Each row below holds a small network's activations on one input, seen along a few directions.
Each table varies a few parts of the input and shows all the possible inputs, shuffled.
Descriptions start from the smaller parts, as in this example, which fits no table here: ring(8) and (point or ring(11) or (values(2) and line(6))).
Shared parts are said once, and a part with two or three values counts as separate values.
(in the rows, 128 means zero)

Other details of the inputs vary at random and push rows far along three fixed directions, the same in every table; ignore that.
To show where, the next rows are all for the same input, with only those details redrawn:
[139 128 102 129 130 137 132 145 129 144  94 116]
[101 128 109 127 120 113 108 170 131 130 103 124]
[118 163 147 128 128 142 138  96 111 176  87 100]
[188 143 142 183 171 144 206  57 102 141 122 124]
[107 111 117 177 144  77 137 174 127  75 145 161]
[168  91  82 177 159 107 164 168 134  77 137 156]
[215 139  91 113 143 201 173  81 122 196  63  82]

A family of inputs:
R1: [194 155 128  95 118 190 158  74 112 189  98  92]
R2: [190  98  70 156 129 120 144 183 152  69 154 150]
R3: [141 115 148 147 158 130 184  73 137 124 146 126]
R4: [146 175 149 133 123 169 138  57 104 191  95  97]
R5: [188 143 142 183 171 144 206  57 102 141 122 124]
R6: [101 163 161 121 116 141 113  98 113 179  93 113]
R7: [102 158 183 163 120  88 142 119 121 107 154 147]
R8: [ 45 137 160  95  91  82  70 193 129 118 134 148]
R9: [131 138 149 156 144 124 148  93  96 131 141 146]
R10: [116 103 146 181 140  89 144 109 156  71 182 159]
R11: [151 147 174 158 148 108 194  89 100 123 151 136]
R12: [ 73 146 176 158 139  87 130 114  94 120 148 155]
R13: [140  86 107 158 130 101 111 143 173  70 168 156]
R14: [ 26 120 151  82  96  90  48 160 136 104 141 143]
R15: [189 140 145 168 159 154 172  51  92 140 140 141]
R16: [ 74 103 130  87 118 113  96 159 164 128 120 131]
R17: [ 39 139 216 143 151  77 149  83 104 109 169 149]
R18: [100 119 133 160 110  71 110 190 141  61 170 171]
R19: [ 34 149 158 100  88 114  71 131 159 152 117  94]
R20: [115 137 133  84 109 161 112  84 144 174 108  94]
R21: [136 144 167 119 131 166 162  45 149 184 102  86]
R22: [162 106  90 104 125 159  93 153 131 136 108 143]
R23: [ 91 140 138  77 114 151  88 135  96 173  98 117]
R24: [130 133 151 155 158 115 168 100  97 135 131 141]
R25: [171 122 108  84 140 179 136 117 122 194  74 108]
R26: [117 148 145 169 126 109 109 115 114 116 144 146]
R27: [121 168 159 124 108 155  96  84 114 180  98 114]
R28: [ 75 136 132  99  84  99  60 189 131 111 135 141]
R29: [183 118 106  99 116 164 116 136 134 137 117 132]
R30: [163  95  39  81 111 178 101 164 175 141 108  80]
R31: [199 115  42 115 132 183 132 152 129 147  97 104]
R32: [154  86 129 157 166 115 170 104 152  83 168 163]
R33: [161  94 121 163 152 111 151  96 146  76 177 157]
R34: [ 83 162 124 111 111 134  97 142 109 162  99 101]
R35: [110 159 218 160 147  88 177  79  94 127 160 150]
R36: [150 103 101  80 121 145 122 177 119 130 116 124]
R37: [ 74 144 185 151 135  95 115 110  97 122 150 165]
R38: [ 61 167 211 158 122  68 139 110  94 108 169 152]
R39: [ 81 167 203  93 119 118 135 104  81 172 120 109]
R40: [118 136 179 183 155 114 183  57 138 115 159 120]
R41: [ 83 161 170  91 113 148  85 101  83 174 105 120]
R42: [ 56 114 124  88 117 104  70 199 109 127 117 144]
R43: [131 179 132 103 107 153 130 118 116 168 106  84]
R44: [212 115  96 176 142 128 157 135 139  79 163 150]
R45: [131 140 111 120 106 122 116 169 143 121 121 119]
R46: [178  76  94 155 164 130 177 117 155  83 162 147]
R47: [122 146 118  89 119 180 132  95 146 185  92  57]
R48: [ 90 118 106 117 118 124 105 153 156 116 137 103]
R49: [125 114 108  73  99 144  80 179 120 125 117 128]
R50: [139 120  99 155 136  91 156 191 132  69 157 141]
R51: [189 102  74 117 138 163 144 150 142 149  82 118]
R52: [121  95  90  78 135 137 105 194 115 144  97 128]
R53: [106 125 126 188 158  79 158 153 105  75 159 156]
R54: [ 36 126 146 103 108  87  59 192 121 125 122 156]
R55: [119 159 142 157 123 104 141 131 110 102 163 132]
R56: [147 142 142  78 114 170 130 108  98 171 106 103]
R57: [174  69  64 155 139 124 137 158 180  70 162 138]
R58: [190 103  41  99 123 179 115 172 150 154  74 104]
R59: [151  97  94 109 122 157 123 130 178 136 113 109]
R60: [ 82 209 189 126  98 121 102  87  96 162 137 101]
R61: [ 60 183 152 117  96 122  65 127 100 162 115 108]
R62: [135  68  97 126 157 116 145 155 145  71 159 158]
R63: [162  98  97  91 124 158 106 115 164 131 119 128]
R64: [173 115  85 123 123 163 120 139 137 146  99 126]
R65: [110 113 109  83  95 122  80 197 143 121 122 141]
R66: [182  65  87 145 158 129 158 129 165  73 164 165]
R67: [154 119 101 108 110 130 130 181 154 125 105 122]
R68: [ 63 110 127  76 109 118  80 155 140 119 128 131]
R69: [143 158 161 162 135 109 176 106 119 118 140 126]
R70: [137  85  79 159 138  96 110 170 162  55 183 143]
R71: [168 125  99 115 102 145 101 160 151 123 119 129]
R72: [161 150 181 185 152 130 170  11 129 130 169 118]
The inputs of R2 and R57 match in every part but one. If R39 is changed in the same way as R2 into R57, which row does it become?
> R17
What is each input in this table made of?
> values(3) and line(4) and line(6)
Change only the values(3) part in R30. List by row number the other rows that result.
> R31, R55
Change only the line(4) part in R5. List by row number the other rows that result.
> R4, R26, R58
Change only the line(6) part in R38. List by row number the other rows that result.
> R7, R8, R36, R43, R45
